A small network was shown many inputs. Here are its activations along a few directions, one row for each input.
Each table varies a few parts of the input and shows all the possible inputs, shuffled.
Descriptions start from the smaller parts, as in this example, which fits no table here: one of 4 places along a line, together with either a single point or one of 11 places along a line or (one of 2 separate values, together with one of 8 places around a ring).
Shared parts are said once, and a part with two or three values counts as separate values.

Other details of the inputs shift rows strongly along two fixed directions, in all tables alike. That doesn't count.

Rows:
x1: -2.372 -2.351 -0.597 -0.923 0.569 -0.749 0.912 1.366 2.145 0.769 -0.798
x2: -4.904 3.662 -1.121 -1.362 -6.191 2.225 -3.758 -7.285 -0.856 -0.587
 -1.670
x3: 5.445 1.502 4.828 -1.754 1.597 4.036 5.052 0.216 2.072 -0.192 8.052
x4: -0.360 -2.318 -1.767 -0.229 -1.922 -0.014 2.016 0.748 -0.895 -1.831
 0.242
x5: -4.949 4.650 1.539 -4.286 -3.237 2.860 -4.822 -4.303 -0.792 -3.239
 -3.011
x6: -1.322 -1.852 -1.526 -0.547 -0.981 -2.208 2.976 -0.278 1.901 0.102
 -0.204
x7: 5.822 0.989 4.759 2.424 3.609 2.581 1.600 -0.665 5.139 2.318 7.052
x8: 2.124 -2.180 -1.050 2.472 -0.045 0.080 -1.194 0.601 -0.775 -0.119 -2.126
x9: 1.343 -1.096 -1.139 2.553 0.409 -0.082 -0.952 1.631 -0.819 -1.632 -1.378
x10: 1.740 0.170 -0.388 1.505 0.944 -0.334 -0.018 2.290 -0.712 -1.907 -2.329
x11: -0.030 -0.369 -1.766 -3.304 -1.139 -4.935 0.959 1.894 -1.001 -0.693
 2.314
x12: 0.804 -1.311 -2.028 3.933 -0.438 0.496 -1.004 0.918 -0.494 1.368 -1.432
x13: 0.873 -0.978 -3.384 2.908 -1.275 -0.946 1.678 -1.029 0.142 1.488 -0.657
x14: -3.556 5.855 1.234 -4.803 -1.528 -2.118 -8.753 -3.744 -0.545 -1.905
 -0.931
x15: -2.148 -2.503 -2.370 -0.775 1.100 0.606 0.671 0.686 0.688 1.660 -0.415
x16: 0.386 -3.382 -1.711 -0.292 -2.353 0.161 1.808 -0.306 -0.844 -0.343
 -0.500
x17: -2.967 6.989 0.903 -1.693 -4.150 -1.153 -2.674 -6.859 0.858 -2.172
 -3.719
x18: -1.637 -2.815 -2.383 -0.056 -0.283 1.388 0.467 0.723 0.026 2.747 -0.762
x19: 0.597 1.475 -0.473 0.767 0.071 -2.125 3.396 1.382 -0.119 -2.011 -1.600
x20: -1.117 -1.992 -3.272 -0.375 -0.451 -0.838 2.729 -0.989 0.469 0.984 0.231
x21: 1.077 -1.036 -1.896 2.326 -1.343 -0.847 1.134 0.637 -0.623 -2.421 -0.286
x22: -0.601 -2.596 -1.519 2.059 0.401 1.650 -1.930 1.834 -0.064 1.717 -1.439
x23: -0.604 -2.281 -3.247 0.373 -1.841 -0.064 2.543 -0.937 -0.182 2.091
 -0.109
x24: -2.000 -0.357 0.649 -2.207 1.065 0.094 2.262 3.153 -0.158 -0.803 -1.638
x25: 0.153 -0.544 -1.696 2.034 -0.406 -3.016 2.105 -0.431 2.192 -0.499 -0.767
x26: -1.009 -0.688 -0.041 -2.199 0.938 0.634 1.449 3.172 -0.782 -1.546 -1.447
x27: -0.082 -2.381 -0.625 0.685 1.233 1.038 -1.871 2.561 -0.361 -1.304 -1.359
x28: -0.746 -1.987 -2.150 0.595 2.708 0.198 -1.184 0.841 1.035 1.543 -1.457
x29: -2.144 -2.178 0.478 0.007 -0.307 -2.862 1.744 -0.055 -4.827 2.164 1.390
x30: 1.173 -1.008 -2.644 3.163 0.472 -0.174 -0.473 -0.046 -0.070 2.298 -1.766
x31: 0.723 -3.459 -0.546 0.581 0.817 1.220 -2.119 1.506 -0.322 0.210 -2.116
x32: -0.338 -1.033 1.289 2.854 1.849 -2.960 -1.297 0.830 -4.762 2.321 -0.284
x33: -3.465 4.935 -1.278 1.184 -5.650 1.311 -4.603 -7.335 -0.574 -1.209
 -2.244
x34: -1.058 -0.966 -0.811 -3.660 0.396 -3.525 -1.084 3.493 -0.685 -0.056
 1.674
x35: -0.643 -3.935 -0.854 -0.731 -0.732 1.619 -0.246 1.331 -0.636 0.311
 -1.112
x36: 1.492 0.233 -1.136 1.264 -0.813 -1.101 2.078 1.288 -0.551 -2.687 -1.258
x37: 1.687 0.811 -1.046 -0.334 1.096 -4.991 -2.095 2.757 -0.937 -0.516 0.636
x38: 4.358 -0.251 5.333 0.553 4.399 3.666 0.675 0.279 5.595 2.655 7.043
x39: -3.548 5.017 1.710 -2.894 -1.637 2.424 -6.576 -3.962 -0.487 -3.315
 -4.048
x40: 5.356 0.591 4.759 -1.259 0.820 4.549 4.528 0.103 2.307 -0.130 8.194
x41: -0.643 -0.982 0.420 2.584 0.175 -3.723 0.846 -0.122 -4.518 1.523 0.856
x42: 1.553 1.152 -1.130 0.782 -0.046 -1.593 2.581 1.420 -0.737 -2.733 -1.412
x43: 7.216 -0.436 4.008 2.320 0.414 4.189 2.512 -1.728 2.582 1.083 7.955
x44: 0.830 1.457 0.261 1.077 1.844 -1.328 1.293 2.370 -0.295 -1.242 -2.680
x45: -0.889 0.173 -0.246 -1.850 -0.479 -1.365 4.315 1.505 -0.439 -1.433
 -1.050
x46: -1.888 5.369 8.811 -2.954 -0.115 5.139 -4.704 -7.322 -1.751 2.996 7.786
x47: -0.239 -2.293 -2.129 1.295 1.307 0.972 -1.404 0.884 0.363 2.647 -1.783
x48: 1.390 0.871 -1.898 -0.665 -0.578 -5.774 0.000 1.779 -0.792 -1.305 1.755
x49: -3.277 5.405 -1.245 -0.036 -1.555 0.650 -5.951 -7.274 0.279 -0.591
 -3.375
x50: -1.987 -3.090 -1.787 0.741 -1.141 2.059 -0.065 1.648 -0.380 1.828 -0.432
x51: 1.802 1.121 -0.384 1.079 1.707 -0.808 0.495 2.412 -0.927 -1.965 -2.489
x52: 4.800 0.968 5.187 -1.633 0.981 2.740 5.612 -0.577 3.930 2.141 7.537
x53: 0.361 -0.683 -3.449 2.185 0.134 -1.675 1.856 -1.099 0.770 0.368 -0.341
x54: 1.263 0.686 0.054 1.175 1.086 -2.037 0.985 1.488 0.989 0.373 -2.953
x55: -0.205 -0.596 0.633 -0.696 1.900 -0.946 0.088 2.447 1.444 0.700 -2.935
x56: -1.427 -2.872 -0.900 -0.647 -0.331 1.417 -0.022 2.369 -0.666 -1.189
 -0.353
x57: -0.638 0.177 0.860 -0.812 2.658 -0.248 0.403 3.309 0.166 -0.922 -2.660
x58: -1.740 -2.297 1.780 0.969 2.756 -1.838 -2.188 1.747 -4.276 2.720 -0.287
x59: -1.615 -1.110 0.433 -2.096 0.298 -0.589 1.932 2.279 1.091 0.809 -1.908
x60: 1.777 7.949 7.703 -3.373 1.213 6.965 -4.714 -5.550 2.471 -1.440 4.805
Each input here is: one of 5 places around a ring, together with either one of 2 separate values or one of 10 places around a ring.
Question: The inputs of x45 and x24 match in every part but the place on the ring of 5. If x11 is changed in the same way as x45 into x24, which row does it become?
Answer: x34
Question: The inputs of x41 and x32 match in every part but the place on the ring of 5. If x17 is changed in the same way as x41 into x32, which row does it become?
Answer: x54
Question: List by row number the other rows that have the place on the ring of 5 in common with x55.
Answer: x14, x22, x27, x28, x31, x38, x39, x47, x57, x58, x60
Question: A walk changes only the place on the ring of 5. It starts at x28 and steps to x49. List the rest of the walk in order.
Answer: x53, x20, x15
Question: Change only the choice among 2 separate values in x48. List by row number the other rows that result.
Answer: x41
Question: A walk changes only the place on the ring of 5. It starts at x16 and steps to x35. List the rest of the walk in order.
Answer: x31, x8, x43

Rows:
x61: -2.815 -1.774 -4.916 1.141 -0.711 -3.582 -1.231 2.298 -0.518 -1.941
 -6.607
x62: 0.313 -2.727 -2.408 2.125 1.065 -1.321 -0.680 2.497 -2.279 0.430 -3.190
x63: -6.299 1.715 -3.481 -1.966 -3.298 -0.887 -3.995 -1.751 -1.751 -3.522
 -7.627
x64: -2.136 6.273 1.094 -0.525 -2.756 2.715 -5.215 -5.967 0.099 -2.508 -2.208
x65: 2.560 -3.321 1.666 1.388 2.416 0.934 3.228 3.402 0.644 3.535 4.278
x66: -1.579 5.478 1.958 -3.040 -3.707 2.142 -3.287 -6.888 0.761 -0.115 2.340
x67: 4.423 -1.906 1.367 1.856 2.346 0.700 3.936 1.906 3.097 1.054 3.671
x68: 4.729 2.521 3.418 0.999 -0.227 3.725 1.354 -3.303 1.418 1.480 7.843
x69: -3.654 -4.684 -3.521 0.759 -0.060 -2.830 1.269 3.556 -2.988 0.456 -4.165
x70: -0.548 -3.833 -2.825 3.466 0.753 -2.444 1.767 3.228 -2.696 1.527 -2.581
x71: 3.756 -4.001 0.224 0.493 1.392 0.779 5.403 3.045 0.617 1.567 5.676
x72: 4.775 -1.134 4.157 -0.867 2.786 -2.144 3.911 5.818 0.205 -1.334 4.638
x73: 3.750 -3.581 1.483 0.553 3.097 1.541 1.900 3.929 1.095 2.647 3.704
x74: -3.148 6.278 1.712 -2.726 -2.932 3.189 -5.336 -5.654 1.341 -1.615 -1.597
x75: -0.124 -2.967 -2.621 0.180 0.378 -2.283 3.333 3.487 0.402 0.266 -3.237
x76: -6.030 5.372 -2.205 -4.216 -1.119 -5.411 -3.245 -0.955 -3.051 -3.923
 -6.952
x77: -0.938 -3.985 -2.967 0.111 0.324 -1.922 3.834 3.436 -0.492 -0.771 -3.513
x78: 4.305 1.017 4.707 0.450 2.606 3.863 -1.527 -1.704 2.798 2.108 6.871
x79: -1.934 -1.723 -4.578 1.775 -1.185 -3.586 1.421 1.433 -1.997 -1.755
 -7.327
x80: -0.804 4.509 4.188 -0.310 -0.748 2.892 -4.296 -6.787 1.493 1.345 3.578
x81: 1.116 -3.169 0.567 -0.207 2.206 1.533 0.713 2.433 -0.142 1.176 1.599
x82: 0.282 5.642 2.980 -1.438 -2.626 2.396 -3.259 -7.459 1.944 -0.108 4.805
Question: What do these inputs look like to the network?
Answer: either one of 2 separate values or (one of 4 places along a line, together with one of 5 places around a ring)
Question: Which of the alternatives is x77?
Answer: one of 4 places along a line, together with one of 5 places around a ring
Question: A walk changes only the place on the line of 4. It starts at x68 and steps to x82. List the rest of the walk in order.
Answer: x66, x71
